Each row has a name. After each piece below comes the name of the row it's from, unless a question asks for something else. Each question is about the rows just above it. Places in a row count from 1.

K759: [ 56.6 -65.7 -77.7 -85.8 -85.6  35.4  53.7 -76.5  58.5 -62.3  34.1  54.7
 -83.8 -84.9  49.7 -60.6 -63.0  35.6  31.7 -71.9 -41.8 -52.3 -62.9  36.0
  32.9 -61.4 -63.3  54.0 -74.3 -56.2 -85.4  52.8  35.6  50.1 -74.6 -79.2
  50.1  45.6]
K10: [ 62.5 -61.3 -55.0 -49.6 -43.3  16.2  62.0 -52.9  61.7 -67.6  17.2  58.8
 -46.7 -39.7  55.0 -67.4 -68.7  14.7  16.1 -40.0 -52.0  17.3 -66.3  18.9
  20.2 -65.5 -69.8  57.3 -44.4 -62.0 -49.6  58.9  15.2  54.1 -51.7 -54.3
  55.4  49.7]
K444: [ 48.9 -26.8  84.3  87.1  83.0 -66.6  52.0  86.2  55.4 -27.9 -63.7  59.1
  84.9  82.0  52.8 -26.5 -28.2 -67.5 -62.3  83.0 -18.4 -18.3 -29.8 -64.5
 -64.8 -26.8 -32.9  57.2  72.3 -22.9  86.4  60.3 -66.1  55.0  83.2  86.1
  56.7  53.4]
K104: [ 64.1 -38.1 -46.6  84.9  84.8  62.5  60.0 -37.9  59.8 -38.1  61.9  65.0
  87.8  82.7  60.5 -37.4 -37.7  62.1  53.6 -22.6 -27.7 -29.4 -35.8  61.8
  61.6 -34.0 -41.5  63.2  77.0 -34.1  85.8  65.1  62.3  58.8 -36.8 -42.4
  61.1  54.3]
K931: [-37.7  58.8 -68.5  82.1  82.4  71.2 -44.5 -64.0 -44.7  56.6  68.3 -22.3
  84.1  84.0 -67.7  53.6  57.1  71.4  68.5 -50.3  43.8  49.2  56.3  69.1
  67.6  57.1  53.9  54.7  76.2  54.2  84.8 -20.8  70.7 -19.0 -62.5 -66.8
 -23.0 -17.1]
K95: [-57.7  58.2 -60.5  26.1   8.8  52.4 -60.6 -58.2 -58.2  58.8  51.7 -68.8
  21.8   6.2 -62.6  57.1  60.3  53.0  48.8 -48.3  46.2  54.9  59.5  51.5
  49.5  57.8  62.5 -63.0  24.8  54.1  26.0 -68.0  51.9 -63.2 -57.8 -61.3
 -64.5 -62.2]
K987: [-70.8  55.3  75.6 -80.8 -71.7 -77.2 -69.6  71.9 -68.7  55.8 -75.2 -65.8
  49.3 -75.4 -63.9  52.7  53.5 -79.7 -73.5  17.2  40.0  44.6  54.8 -74.9
 -76.1  53.6  60.1 -66.8 -65.2  53.3 -76.8 -65.1 -75.4 -60.2  72.9  77.1
 -61.2 -57.3]
K175: [-37.7  58.8 -68.5  82.1  82.4  71.2 -44.5 -64.0  49.2  56.6  68.3 -22.3
  84.1  84.0 -26.4  53.6  57.1  71.4  68.5 -50.3  43.8  49.2  56.3  69.1
  67.6  57.1  53.9 -29.0  76.2  54.2  84.8 -20.8  70.7 -19.0 -62.5 -66.8
 -23.0  35.8]
K567: [ 17.2 -64.8 -55.0 -49.6 -43.3  16.2  62.0 -52.9  61.7 -67.6  17.2  58.8
 -46.7 -39.7  55.0 -67.4 -68.7  14.7  16.1 -67.6 -52.0 -62.5 -66.3  18.9
  20.2 -65.5 -69.8  57.3 -44.4 -62.0 -49.6  58.9  15.2  54.1 -51.7 -54.3
  55.4  49.7]
K783: [-75.5  58.5  79.4 -78.3 -80.3 -78.3 -70.2  77.8 -72.1  58.8 -75.1 -74.6
 -79.8 -82.7 -66.6  55.5  58.8 -78.8 -77.0  66.8  41.4  48.5  60.9 -74.3
 -74.5  57.1  63.9 -70.9 -61.1  52.3 -79.0 -72.6 -77.3 -61.0  74.4  78.8
 -68.1 -59.6]
Every place of [53.7] in K759: => 7
Places of [54.8] in row K987: => 23
Shared by K987 and K104: => [53.6]
At which places does K567 hold [-67.6]? => 10 20
The row with [-77.3 -61.0  74.4  78.8 -68.1] is => K783
Which value is in both K175 and K759? => [56.6]
Every place of [-58.2] in K95: => 8 9

K104: [18.1 10.3  8.2 20.7]
K970: [14.3  1.6  7.6 19.6]
K931: [  7.2   2.2   5.8 -12.6]
K783: [ 71.5 -13.0  -2.8  59.2]
K759: [  5.4 -12.9   5.4  26.9]
K175: [-4.5 -7.9  4.0 27.0]
K444: [ -0.7   2.2  -3.2 -16.0]
K760: [ -4.5 -12.9  31.1  26.9]
K95: [19.6 20.7  4.8 25.4]
K10: [ 19.0  19.6   3.1 -15.5]
K567: [ 85.4 -10.7   6.6  67.0]
Places of [26.9] in row K759: => 4
[14.3  1.6  7.6] => K970
Places of [2.2] in row K444: => 2
The one value in K931 and K444: => [2.2]
Which row holds [-12.9   5.4]? => K759
Which value is in both K95 and K10? => [19.6]

K759: [-84.8 -85.8 -86.7  28.5  79.2 -83.7 -84.2]
K10: [-81.0  83.0  66.4  71.1 -87.6  86.3  83.5]
K760: [ 78.7  45.4  67.8 -59.8  50.4  32.2  -9.9]
K567: [ 86.3  23.1  23.1 -84.7  83.5 -87.6  79.2]
K175: [ 28.5  66.3  -3.0  -7.8 -17.4  43.8 -44.9]
K444: [ 38.5  12.6  12.6 -62.6   3.8   2.6  32.0]
Shared by K175 and K759: => [28.5]
The row with [ 38.5  12.6  12.6 -62.6   3.8   2.6  32.0] is => K444
[ 83.5 -87.6  79.2] => K567
The one value in K759 and K567: => [79.2]
[ 28.5  66.3  -3.0  -7.8 -17.4  43.8 -44.9] => K175
[-87.6  86.3  83.5] => K10
At which places does K567 hold [-84.7]? => 4

K760: [-25.1  16.9  -8.3   5.0   2.0  14.2  -8.8 -19.0  15.2   4.8  28.4   6.5
  19.8  -1.2  -6.0 -18.3   5.2  24.6  23.0  13.6  -3.3 -21.3  -4.6  14.3
 -22.8 -10.9   1.7 -15.6 -24.5   7.2 -18.5 -14.2 -25.4   1.1  -0.4 -38.5
  -1.5  13.3 -20.4 -52.5 -18.8  26.7  -1.5  -9.8 -12.6   1.9 -19.0  -1.5
  41.8 -11.9   3.4  -8.2 -12.5   8.8 -33.7 -16.5  -1.5 -26.5]
K95: [ -9.5   2.8 -36.6  14.6  23.3 -11.8 -13.2 -33.7  33.6  59.2 -17.2   2.0
   2.7  30.6  10.7  -9.7  14.1  -6.7 -13.9 -10.2  -0.2   7.6   3.7   7.6
 -51.7 -37.7 -29.5   9.9  16.6  19.4 -27.8  16.2  15.9  19.1  22.3  -8.7
 -30.1  -4.8 -52.0 -52.0  13.2  -0.1  -7.0  11.5  12.4  -3.3   0.8   8.8
  26.2   8.6   5.5  20.9 -16.5  18.0  -4.3 -67.2  33.7 -10.2]
K10: [  5.4   0.5  33.1 -12.9 -21.4  12.8  10.3  28.0 -28.5 -54.7  20.8  -0.6
   0.0 -29.2 -10.2   5.6 -12.1  10.8  19.1  12.7  -0.2 -10.6  -6.0  -3.9
  42.8  33.2  29.2 -10.3 -19.9 -17.8  24.0 -16.3 -20.2 -16.4 -20.6   1.8
  24.0   8.2  45.3  38.2 -17.1   5.1   1.8 -11.9 -13.7   3.4  -5.2  -9.0
 -15.9  -9.7  -4.3 -21.4  13.6 -16.4  -0.9  59.1 -28.8   4.6]
K175: [ -2.5  -3.3 -30.7  11.1  21.8 -12.3 -10.6 -25.4  26.9  53.6 -20.8   0.2
  -1.7  28.6   9.9  -2.9  12.1 -11.8 -18.2 -13.2   1.7  10.1   4.0   3.0
 -41.2 -31.6 -28.8  10.8  19.7  15.5 -21.5  18.2  20.5  16.6  21.4   0.8
 -23.3  -7.7 -43.8 -35.4  16.8  -7.1  -1.6  13.4  13.0  -3.2   5.8   9.8
  13.5  11.3   5.7  19.9 -12.4  14.8   2.6 -56.7  28.1  -2.5]
K931: [ 17.4  -8.4  25.8 -10.7 -15.9   0.1  10.1  12.4 -27.3 -38.2  -2.3  -4.4
 -10.4 -19.3  -3.6  13.5 -10.9  -7.1  -1.0   1.2   1.8   5.1   0.1 -11.7
  40.3  26.8  17.6   1.5   0.5 -13.5  25.2  -4.4   0.7 -12.1 -13.8  21.5
  25.0  -2.5  40.8  52.6   0.2 -11.9  14.5  -3.4  -1.4   0.7   7.3  -3.2
 -33.4  -1.3  -3.4 -10.6  15.2 -15.2  17.8  48.4 -28.2  17.9]
K970: [ 12.3   0.7 -12.1 -13.8  21.5  25.3 -11.4 -31.6  30.0  45.4  -3.9   2.9
   7.7  24.5   5.7 -13.0  11.9   2.0  -4.0  -3.9  -0.2  -0.7   1.7  10.0
 -45.6 -31.0 -22.2   2.0   5.5  17.8 -26.7   7.9   5.0  15.0  17.5 -17.7
 -28.4  -0.1 -46.0 -52.4   5.1   9.5 -13.0   5.5   4.4  -0.9  -4.8   5.8
  30.8   3.8   4.1  13.9 -18.1  16.2 -14.0 -57.0  29.4 -15.0]
The row with [-0.2 -0.7] is => K970
Shared by K95 and K931: => [12.4]
At which places does K760 hold [-1.5]? => 37 43 48 57
[ -4.4   0.7 -12.1 -13.8  21.5  25.0] => K931

K931: [ 23.2  68.1 -50.8  16.2  23.1]
K175: [23.2 23.1 23.1 54.2 23.2]
K95: [ 23.2 -50.8  16.1  23.2 -50.8]
[-50.8  16.1  23.2] is in which row? => K95
[23.2 23.1] is in which row? => K175
[ 68.1 -50.8  16.2  23.1] => K931
At which places does K95 hold [23.2]? => 1 4
Which value is in both K95 and K175? => [23.2]
Which row holds [ 23.2  68.1 -50.8  16.2  23.1]? => K931
At which places does K175 hold [23.2]? => 1 5

K931: [-17.6 -45.9  25.9 -11.2   8.7 -33.9]
K567: [  9.8  10.0   5.4  22.0 -18.2   9.6]
K987: [  7.5 -19.6 -13.6   9.3 -59.3  76.2]
K95: [  8.9  22.0 -59.2 -11.1   8.9 -59.2]
K970: [-37.6  10.0  30.7  10.0  10.0  42.1]
Every place of [10.0] in K970: => 2 4 5
Places of [-59.2] in row K95: => 3 6
Shared by K95 and K567: => [22.0]
[-13.6   9.3] => K987
The row with [  8.7 -33.9] is => K931

K783: [-59.1   1.0 -49.6  -0.5 -16.9  -0.5 -24.3]
K10: [-59.1   1.0 -49.6  -0.5  35.3 -82.2 -26.3]
K931: [ -0.6 -26.4 -26.4   2.6  35.3 -33.6 -48.0]
Places of [-0.6] in row K931: => 1
Shared by K10 and K931: => [35.3]

K931: [-55.2 -48.4   1.9  67.0  62.6 -17.6 -59.9]
K970: [-20.2 -51.8 -55.9  66.4  56.7  37.9 -68.6]
K567: [-57.9  62.2 -32.6 -65.4 -64.4  50.9  42.8]
K104: [-57.2  56.8 -54.6 -64.8 -68.0  64.8  52.8]
K10: [-61.3  53.6 -58.9 -62.5 -66.4  63.2  67.0]
K760: [-57.9  62.2 -32.6 -65.4 -64.4  58.7  59.4]
K987: [ 63.1 -63.9  61.1  52.4  58.4 -59.5  55.8]
K175: [ 29.7 -48.4   1.9  67.0  62.6 -17.6 -59.9]
K444: [ 61.5 -59.0  62.7  55.5  58.2 -60.8  56.3]
K95: [-25.6  43.9  -8.2  67.1 -56.1  31.2  51.6]
Shared by K931 and K10: => [67.0]
Which row holds [55.5 58.2]? => K444

K444: [-12.2 -42.3  -7.3  36.5  39.4 -19.2 -27.9  23.6 -27.3 -42.3 -18.3 -61.5
  -3.2 -29.9 -44.2  41.3  -2.0  -9.7  54.9 -43.2 -39.4 -16.6  32.4  14.0]
K931: [-18.1 -61.5  14.4  55.0  18.4   7.4 -16.0  26.0 -27.7 -33.2 -30.5 -67.9
  -5.7 -17.6 -29.8  60.2   1.5   1.3  33.2 -59.0   5.9   9.5  57.2  11.6]
K95: [ 55.0  18.5   7.4  54.6  20.0   7.0 -15.7  26.2 -27.6 -33.1 -29.4 -67.7
  -5.0 -17.8 -30.4  59.4   1.5   1.0  34.8 -58.1   4.9   9.1  56.8  11.9]
K783: [ 11.0  41.3   4.5 -38.2 -36.0  15.6  25.3 -23.0  27.0  40.7  21.0  62.9
   3.7  28.9  42.3 -43.2   2.2   7.5 -51.3  44.8  33.4  13.2 -34.5 -14.3]
K760: [-26.8 -50.3 -36.2   0.9  64.1 -48.4 -42.0  13.7 -16.9 -48.5  11.6 -34.9
   1.5 -41.9 -54.5   3.1  -6.8 -25.2  73.1  -7.4 -83.7 -47.8 -10.7  13.8]
K104: [ 20.6  31.0  33.0  73.2  18.5  42.7  29.5  -9.0  -3.7  24.4 -29.3   0.3
  -9.0  27.2  32.3   6.7   6.6  18.5 -60.5 -27.8  73.2  18.5  22.0  -9.7]
K759: [-26.7 -50.8 -36.0   2.0  64.7 -48.3 -42.4  14.2  -5.4 -49.2  11.0  -5.3
   1.4 -42.1 -55.4   0.1  -6.7 -25.2  73.6  -8.5 -84.1 -47.7  -9.7  13.8]
K987: [-21.4 -51.6 -23.9  21.8  59.6 -37.9 -38.8  21.8 -23.1 -49.4  -3.3 -52.2
   0.1  26.0 -54.7  26.0  -5.3 -18.5  72.2 -25.4 -69.8 -35.7  12.4  15.5]
K970: [ 19.4  -1.2  18.4  70.7 -26.0  39.7   6.4  20.5 -27.3 -12.9 -48.7 -57.2
 -13.3   4.5  -1.9  73.1  11.6  17.8  -8.8 -74.8  59.2  39.4  76.9   7.2]
K175: [ -4.9 -35.2   7.9  49.3  24.8  -1.3 -19.0  25.9 -28.2 -35.6 -26.3 -66.8
  -3.8 -21.9 -35.5  53.7  -0.1  -2.7  39.9 -55.0  -8.6   2.0  49.6  12.5]
K567: [ 20.3  -0.1  38.0  71.8 -25.3  40.9   7.6  20.7 -26.4 -11.5 -48.9 -55.9
 -12.6   5.6  -0.8  74.3  12.1  18.7  -7.7 -73.4  60.5  40.3  78.7   7.6]
K10: [-18.9   4.3 -36.5 -73.9  23.5 -38.9  -4.2 -22.0  30.1  16.7  50.7  62.7
  13.9  -2.3   5.8 -76.1 -11.8 -17.0   5.1  79.4 -57.0 -38.3 -80.2  -8.2]
Places of [26.0] in row K987: => 14 16
Where do [55.0 18.4  7.4] appear? => K931
[-18.3 -61.5] is in which row? => K444
[-26.7 -50.8 -36.0   2.0  64.7 -48.3 -42.4  14.2  -5.4 -49.2  11.0  -5.3
   1.4 -42.1 -55.4   0.1  -6.7 -25.2  73.6  -8.5 -84.1 -47.7  -9.7  13.8] => K759
[ 39.4 -19.2 -27.9  23.6] => K444
The one value in K567 and K175: => [-0.1]
Places of [18.5] in row K104: => 5 18 22

K175: [ 32.3  61.4  37.9  61.0  28.7 -33.9 -15.3 -20.1  52.4  45.2  47.0 -12.7
 -41.3 -12.7 -33.0 -11.2 -33.7 -33.7]
K104: [-44.9  39.0 -35.3  41.0 -42.7 -11.9  64.7  41.4  -0.3 -38.2 -25.7  75.0
 -11.7  75.1 -13.1  74.5 -11.1 -11.0]
K987: [ 79.8  10.8  86.0   8.4  76.2 -41.2 -53.6 -32.2  51.1  87.6  76.0 -61.0
  18.8 -61.1  19.6 -59.5  18.0  17.8]
K783: [-41.3  62.0 -40.2  64.1 -40.6 -35.6  56.8  29.3  14.3 -31.0 -16.1  69.0
 -35.3  69.1 -36.2  69.1 -34.5 -34.4]
Shared by K783 and K104: => [-35.3]
The one value in K783 and K175: => [-41.3]
Where do [ 39.0 -35.3  41.0 -42.7 -11.9  64.7  41.4  -0.3 -38.2 -25.7  75.0] appear? => K104
Where do [ 61.4  37.9  61.0  28.7 -33.9 -15.3 -20.1  52.4] appear? => K175

K783: [ 26.7 -50.4  10.0  -2.0 -35.8 -25.1  24.4  -4.6]
K175: [ -2.0  -2.6  24.2  56.1  10.1   3.2  47.0 -23.9]
K759: [ 10.0  -4.6  -2.0  -4.6  10.0  10.0 -35.8  -4.6]
Shared by K783 and K175: => [-2.0]
Places of [10.0] in row K759: => 1 5 6
Places of [-4.6] in row K759: => 2 4 8
At which places does K783 hold [-25.1]? => 6
The row with [-35.8 -25.1] is => K783
Where do [ -4.6  -2.0  -4.6  10.0  10.0 -35.8  -4.6] appear? => K759
[ -4.6  10.0  10.0 -35.8] => K759

K567: [ 24.5 -26.7 -49.1 -35.4  13.0 -26.7  -3.6  24.5]
K444: [ 7.0  3.1  0.7 -7.0  3.2 24.6 24.3 23.9]
K987: [-20.6 -15.4   5.7 -40.1  84.7 -35.2  13.5   7.1]
K760: [-16.5  -4.6 -18.5 -34.7   6.7  -4.3  12.3  30.2]
K931: [ 17.1 -20.5 -22.2 -15.7   2.4 -12.9  -2.7  -4.1]
K95: [-29.8 -34.7  50.9  52.2 -28.9  21.6   5.3  -0.5]
K783: [ 84.8 -20.6  84.8  56.2  56.2  84.8 -20.6 -20.6]
K104: [ -8.0  -5.4 -23.9 -26.1  -2.1  -4.1  17.7  24.6]
Places of [24.5] in row K567: => 1 8
[-26.7 -49.1 -35.4  13.0 -26.7  -3.6] => K567
Every place of [84.8] in K783: => 1 3 6
Every place of [-20.6] in K783: => 2 7 8

